A small network was trained on invented records. Each row is its activation on one of them, seen along a few directions.
Each row is followed by the record's values for the fields LEDO, NOF, VOPU, FIDAM, NESE, VUD, GAGOD.
Not every record has every field; a missing one is written absent.
Other fields move the rows too, some of them a lot.
In the rows, zero is written as 500.
Random noise pushes rows far along 5 fixed directions. That doesn't count. These rows show it; they differ only by the noise:
[371 450 422 741 599 580 611 577 268 480 470 507 420 556 552 559 670 431
 618 615 452 407]
[503 471 499 668 384 560 516 449 446 517 355 472 403 496 411 506 552 355
 614 526 687 575]
[618 376 408 478 389 522 474 384 619 430 429 726 475 300 327 574 449 430
 386 385 493 689]
[440 296 413 513 646 484 450 458 422 429 563 503 333 424 455 519 542 552
 352 369 576 544]
[747 500 566 389 594 494 422 210 562 566 476 330 694 467 442 304 379 698
 590 435 639 353]
[531 437 394 555 626 537 528 436 443 450 499 542 536 440 489 491 526 559
 507 490 454 439]
[395 394 534 636 602 499 432 443 331 529 466 197 272 594 491 397 576 499
 562 449 882 471]

[487 501 190 594 578 550 583 549 592 294 513 876 521 318 491 629 550 494
 330 420 225 598] | LEDO=zuv, NOF=sok, VOPU=pusa, FIDAM=absent, NESE=absent, VUD=vana, GAGOD=botu
[307 375 421 542 629 564 445 644 329 473 565 429 322 524 551 504 618 403
 444 496 571 599] | LEDO=zupi, NOF=sok, VOPU=zod, FIDAM=nugel, NESE=gifa, VUD=absent, GAGOD=botu
[519 380 572 411 521 455 453 515 506 444 574 495 443 510 601 542 453 466
 507 499 529 567] | LEDO=keb, NOF=dotik, VOPU=pusa, FIDAM=absent, NESE=absent, VUD=vaki, GAGOD=tuvi
[469 349 531 499 447 532 491 532 412 512 522 623 378 429 451 620 607 395
 394 471 379 584] | LEDO=zupi, NOF=sok, VOPU=pusa, FIDAM=absent, NESE=absent, VUD=vana, GAGOD=botu
[273 401 426 558 448 426 513 753 491 454 523 446 218 514 557 622 611 338
 404 430 614 604] | LEDO=linuv, NOF=sok, VOPU=pusa, FIDAM=absent, NESE=absent, VUD=vana, GAGOD=botu
[432 414 585 366 677 427 508 627 404 537 656 519 554 575 608 562 545 648
 449 506 227 406] | LEDO=kizig, NOF=dotik, VOPU=zod, FIDAM=geve, NESE=rogad, VUD=absent, GAGOD=botu
[513 561 517 632 302 503 603 660 495 450 416 556 474 550 572 620 526 270
 680 619 462 545] | LEDO=keb, NOF=dotik, VOPU=pusa, FIDAM=absent, NESE=absent, VUD=vaki, GAGOD=botu
[564 442 528 498 423 500 475 491 541 455 522 690 532 392 484 544 440 347
 488 479 373 602] | LEDO=muk, NOF=dotik, VOPU=pusa, FIDAM=absent, NESE=absent, VUD=vaki, GAGOD=botu
[475 561 213 518 541 417 532 614 687 319 524 447 434 437 527 583 431 520
 405 395 638 591] | LEDO=keb, NOF=sok, VOPU=bovev, FIDAM=absent, NESE=absent, VUD=absent, GAGOD=botu
[588 476 510 370 410 493 463 488 602 469 554 649 507 448 427 596 479 481
 446 482 439 600] | LEDO=keb, NOF=dotik, VOPU=bovev, FIDAM=absent, NESE=absent, VUD=absent, GAGOD=botu
[622 678 547 424 279 389 482 407 665 563 434 432 632 526 411 468 462 560
 466 490 560 417] | LEDO=zuv, NOF=dotik, VOPU=pusa, FIDAM=absent, NESE=absent, VUD=vana, GAGOD=botu
[557 359 544 352 619 465 504 564 526 511 651 499 482 422 649 532 429 425
 512 524 431 608] | LEDO=pimur, NOF=sok, VOPU=zod, FIDAM=nugel, NESE=gifa, VUD=absent, GAGOD=tuvi
[524 533 428 459 557 506 393 405 579 455 404 452 522 441 410 350 440 605
 402 414 627 448] | LEDO=linuv, NOF=dotik, VOPU=pusa, FIDAM=absent, NESE=absent, VUD=vana, GAGOD=botu
[432 427 629 403 516 557 372 443 416 581 582 433 454 531 502 546 560 460
 428 548 431 517] | LEDO=zupi, NOF=sok, VOPU=bovev, FIDAM=absent, NESE=absent, VUD=absent, GAGOD=tuvi
[450 631 410 504 826 569 463 563 315 479 554 353 648 622 702 396 604 570
 623 703 331 332] | LEDO=zupi, NOF=dotik, VOPU=zod, FIDAM=nugel, NESE=gifa, VUD=absent, GAGOD=botu
[796 427 507 419 415 442 458 297 760 423 478 604 639 314 356 490 320 556
 404 371 507 616] | LEDO=zuv, NOF=sok, VOPU=pusa, FIDAM=absent, NESE=absent, VUD=vaki, GAGOD=botu
[716 474 608 342 496 626 428 289 537 558 497 617 693 402 377 497 436 557
 482 500 266 493] | LEDO=zupi, NOF=sok, VOPU=bovev, FIDAM=absent, NESE=absent, VUD=absent, GAGOD=botu
[481 430 475 566 491 629 373 510 489 489 431 558 435 502 472 529 531 265
 533 537 546 752] | LEDO=zupi, NOF=sok, VOPU=zod, FIDAM=geve, NESE=gifa, VUD=absent, GAGOD=botu
[531 514 392 465 619 530 385 438 555 466 513 528 558 461 459 399 476 618
 410 483 547 469] | LEDO=linuv, NOF=dotik, VOPU=zod, FIDAM=nugel, NESE=gifa, VUD=absent, GAGOD=botu
[480 461 665 330 362 481 316 439 526 644 500 470 433 598 387 451 492 427
 462 484 491 632] | LEDO=keb, NOF=dotik, VOPU=zod, FIDAM=geve, NESE=gifa, VUD=absent, GAGOD=botu
[619 600 515 555 482 582 503 346 505 548 386 493 732 511 444 401 488 509
 694 560 457 389] | LEDO=zupi, NOF=sok, VOPU=pusa, FIDAM=absent, NESE=absent, VUD=vana, GAGOD=botu
[431 372 535 640 533 538 432 586 321 478 526 569 379 497 516 611 600 362
 463 567 442 573] | LEDO=zupi, NOF=dotik, VOPU=pusa, FIDAM=absent, NESE=absent, VUD=vaki, GAGOD=botu
[432 617 290 446 643 539 465 504 557 435 476 412 589 521 604 374 453 570
 541 556 476 528] | LEDO=keb, NOF=sok, VOPU=zod, FIDAM=geve, NESE=gifa, VUD=absent, GAGOD=tuvi
[586 437 725 473 548 576 450 308 334 613 526 449 623 583 372 447 502 613
 525 528 449 326] | LEDO=zupi, NOF=dotik, VOPU=bovev, FIDAM=absent, NESE=absent, VUD=absent, GAGOD=botu
[349 407 294 558 461 444 547 624 534 339 511 653 327 402 445 646 593 456
 380 446 431 652] | LEDO=keb, NOF=sok, VOPU=pusa, FIDAM=absent, NESE=absent, VUD=vana, GAGOD=botu
[539 601 357 400 462 479 424 428 709 471 456 433 615 478 503 407 396 535
 525 529 598 591] | LEDO=keb, NOF=sok, VOPU=zod, FIDAM=geve, NESE=gifa, VUD=absent, GAGOD=tuvi
[709 435 611 561 350 446 680 453 570 493 520 742 650 387 512 654 426 484
 533 447 304 513] | LEDO=zuv, NOF=sok, VOPU=pusa, FIDAM=absent, NESE=absent, VUD=vaki, GAGOD=tuvi
[526 556 492 687 307 431 590 443 548 481 344 526 461 478 321 511 505 549
 444 403 714 454] | LEDO=zuv, NOF=dotik, VOPU=pusa, FIDAM=absent, NESE=absent, VUD=vana, GAGOD=botu
[611 556 482 539 505 683 441 407 479 555 418 527 670 508 468 427 472 424
 615 596 478 560] | LEDO=zupi, NOF=sok, VOPU=zod, FIDAM=geve, NESE=gifa, VUD=absent, GAGOD=botu
[727 528 587 279 510 430 556 414 630 569 567 503 787 425 627 503 396 565
 579 552 397 431] | LEDO=zupi, NOF=sok, VOPU=zod, FIDAM=ked, NESE=rogad, VUD=absent, GAGOD=tuvi
[763 587 705 326 470 460 434 226 651 589 482 280 627 536 464 304 295 618
 639 472 772 439] | LEDO=pimur, NOF=dotik, VOPU=bovev, FIDAM=absent, NESE=absent, VUD=absent, GAGOD=tuvi
[444 571 549 667 316 467 764 717 451 534 436 528 490 564 590 618 628 445
 660 636 376 381] | LEDO=kizig, NOF=sok, VOPU=pusa, FIDAM=absent, NESE=absent, VUD=vana, GAGOD=botu
[347 747 353 717 441 546 573 631 396 480 342 406 546 654 554 436 597 424
 740 674 513 372] | LEDO=keb, NOF=dotik, VOPU=pusa, FIDAM=absent, NESE=absent, VUD=vana, GAGOD=botu
[663 297 601 375 685 534 376 369 519 463 555 489 543 378 513 487 406 594
 411 378 490 505] | LEDO=zupi, NOF=sok, VOPU=pusa, FIDAM=absent, NESE=absent, VUD=vaki, GAGOD=botu
[486 584 405 572 466 563 515 438 427 460 395 661 617 478 401 499 541 513
 503 514 339 454] | LEDO=zupi, NOF=dotik, VOPU=pusa, FIDAM=absent, NESE=absent, VUD=vana, GAGOD=botu
[522 728 531 712 480 508 574 440 431 574 325 324 621 591 565 374 464 601
 811 642 666 312] | LEDO=kizig, NOF=dotik, VOPU=pusa, FIDAM=absent, NESE=absent, VUD=vana, GAGOD=tuvi
[478 521 603 762 253 483 656 594 458 552 359 534 393 518 451 628 593 419
 630 528 596 531] | LEDO=kizig, NOF=sok, VOPU=pusa, FIDAM=absent, NESE=absent, VUD=vana, GAGOD=botu
[522 599 264 649 540 550 564 505 554 375 385 696 629 387 432 508 511 571
 462 549 390 407] | LEDO=linuv, NOF=dotik, VOPU=pusa, FIDAM=absent, NESE=absent, VUD=vana, GAGOD=botu
[723 665 564 390 427 427 470 372 648 644 423 317 669 576 462 370 337 568
 646 539 642 429] | LEDO=pimur, NOF=dotik, VOPU=zod, FIDAM=geve, NESE=rogad, VUD=absent, GAGOD=botu
[435 508 291 443 595 564 365 572 623 364 454 611 514 432 507 466 449 420
 381 507 484 672] | LEDO=linuv, NOF=dotik, VOPU=zod, FIDAM=geve, NESE=gifa, VUD=absent, GAGOD=botu
[760 588 489 560 625 578 566 353 532 463 483 587 825 398 464 402 376 698
 607 492 484 290] | LEDO=linuv, NOF=dotik, VOPU=bovev, FIDAM=absent, NESE=absent, VUD=absent, GAGOD=botu
[470 519 592 386 368 477 426 512 540 579 464 516 506 528 449 480 527 441
 479 539 412 474] | LEDO=linuv, NOF=dotik, VOPU=pusa, FIDAM=absent, NESE=absent, VUD=vana, GAGOD=botu
[556 410 663 484 383 394 600 510 482 642 613 539 496 549 484 595 535 490
 513 456 353 382] | LEDO=muk, NOF=sok, VOPU=pusa, FIDAM=absent, NESE=absent, VUD=vana, GAGOD=botu

Here are new rows. What are their fields?
[504 524 431 620 389 534 473 402 492 473 349 416 444 469 421 450 491 462
 550 460 763 583] | LEDO=zupi, NOF=sok, VOPU=pusa, FIDAM=absent, NESE=absent, VUD=vana, GAGOD=tuvi
[364 357 533 374 337 489 522 587 531 492 600 745 397 415 464 738 552 365
 347 533 202 665] | LEDO=keb, NOF=sok, VOPU=bovev, FIDAM=absent, NESE=absent, VUD=absent, GAGOD=tuvi
[279 600 188 568 679 617 442 603 433 340 456 504 405 497 583 468 518 415
 467 504 615 584] | LEDO=zupi, NOF=dotik, VOPU=bovev, FIDAM=absent, NESE=absent, VUD=absent, GAGOD=tuvi
[687 667 282 452 503 455 649 444 645 406 431 641 739 380 520 487 370 640
 523 522 359 382] | LEDO=pimur, NOF=dotik, VOPU=pusa, FIDAM=absent, NESE=absent, VUD=vana, GAGOD=tuvi
[431 514 684 636 426 525 648 505 304 627 504 519 588 636 511 526 680 536
 658 632 243 270] | LEDO=zuv, NOF=sok, VOPU=pusa, FIDAM=absent, NESE=absent, VUD=vana, GAGOD=botu
[716 618 543 425 420 459 588 437 575 576 471 562 674 483 499 502 441 562
 550 553 329 351] | LEDO=pimur, NOF=dotik, VOPU=pusa, FIDAM=absent, NESE=absent, VUD=vana, GAGOD=botu
[545 573 523 233 505 443 438 424 545 576 538 481 666 534 503 476 465 624
 369 523 328 451] | LEDO=zupi, NOF=dotik, VOPU=zod, FIDAM=geve, NESE=rogad, VUD=absent, GAGOD=tuvi
[540 669 285 598 610 464 508 402 574 412 387 314 491 488 537 338 389 597
 570 457 853 443] | LEDO=pimur, NOF=dotik, VOPU=pusa, FIDAM=absent, NESE=absent, VUD=vana, GAGOD=tuvi
[597 463 405 424 675 407 518 515 563 374 603 504 609 489 594 500 391 642
 465 403 422 424] | LEDO=keb, NOF=dotik, VOPU=pusa, FIDAM=absent, NESE=absent, VUD=vaki, GAGOD=botu
[467 571 193 614 666 488 528 533 542 344 485 569 558 414 491 456 474 670
 410 437 520 360] | LEDO=linuv, NOF=dotik, VOPU=pusa, FIDAM=absent, NESE=absent, VUD=vana, GAGOD=botu
[605 484 638 317 443 483 379 381 622 557 462 501 492 431 334 457 366 584
 416 372 514 594] | LEDO=kizig, NOF=dotik, VOPU=bovev, FIDAM=absent, NESE=absent, VUD=absent, GAGOD=botu
[572 588 274 347 550 515 467 555 699 423 429 533 630 380 531 506 406 481
 438 495 457 631] | LEDO=zupi, NOF=sok, VOPU=zod, FIDAM=geve, NESE=rogad, VUD=absent, GAGOD=botu
[577 567 391 545 653 664 461 388 454 442 414 622 684 417 425 464 459 616
 479 552 356 390] | LEDO=zupi, NOF=dotik, VOPU=bovev, FIDAM=absent, NESE=absent, VUD=absent, GAGOD=botu
[459 481 341 574 333 493 559 631 566 414 431 791 340 370 408 660 498 335
 435 454 392 697] | LEDO=pimur, NOF=dotik, VOPU=pusa, FIDAM=absent, NESE=absent, VUD=vana, GAGOD=botu
[358 565 529 460 522 419 531 579 408 554 531 387 515 635 509 501 610 624
 393 541 433 365] | LEDO=zuv, NOF=dotik, VOPU=zod, FIDAM=geve, NESE=rogad, VUD=absent, GAGOD=botu
[596 502 636 556 459 501 547 431 523 501 483 343 530 523 450 438 473 544
 594 428 742 476] | LEDO=zuv, NOF=sok, VOPU=bovev, FIDAM=absent, NESE=absent, VUD=absent, GAGOD=botu
[532 483 598 474 600 440 471 346 426 586 529 385 595 534 499 356 447 752
 482 443 568 239] | LEDO=linuv, NOF=dotik, VOPU=pusa, FIDAM=absent, NESE=absent, VUD=vana, GAGOD=tuvi
[605 664 418 586 258 485 532 596 691 395 306 452 508 518 519 537 418 260
 659 570 701 676] | LEDO=keb, NOF=dotik, VOPU=pusa, FIDAM=absent, NESE=absent, VUD=vaki, GAGOD=botu
[621 585 530 371 377 395 662 485 646 569 527 522 751 529 479 512 473 607
 513 555 304 359] | LEDO=zuv, NOF=sok, VOPU=zod, FIDAM=geve, NESE=rogad, VUD=absent, GAGOD=botu
[418 519 393 574 493 569 518 642 516 407 435 519 363 492 533 548 531 359
 518 554 671 590] | LEDO=linuv, NOF=dotik, VOPU=bovev, FIDAM=absent, NESE=absent, VUD=absent, GAGOD=botu
[447 309 713 526 496 422 639 618 308 631 678 506 310 555 605 653 661 514
 475 527 339 376] | LEDO=pimur, NOF=sok, VOPU=pusa, FIDAM=absent, NESE=absent, VUD=vana, GAGOD=botu
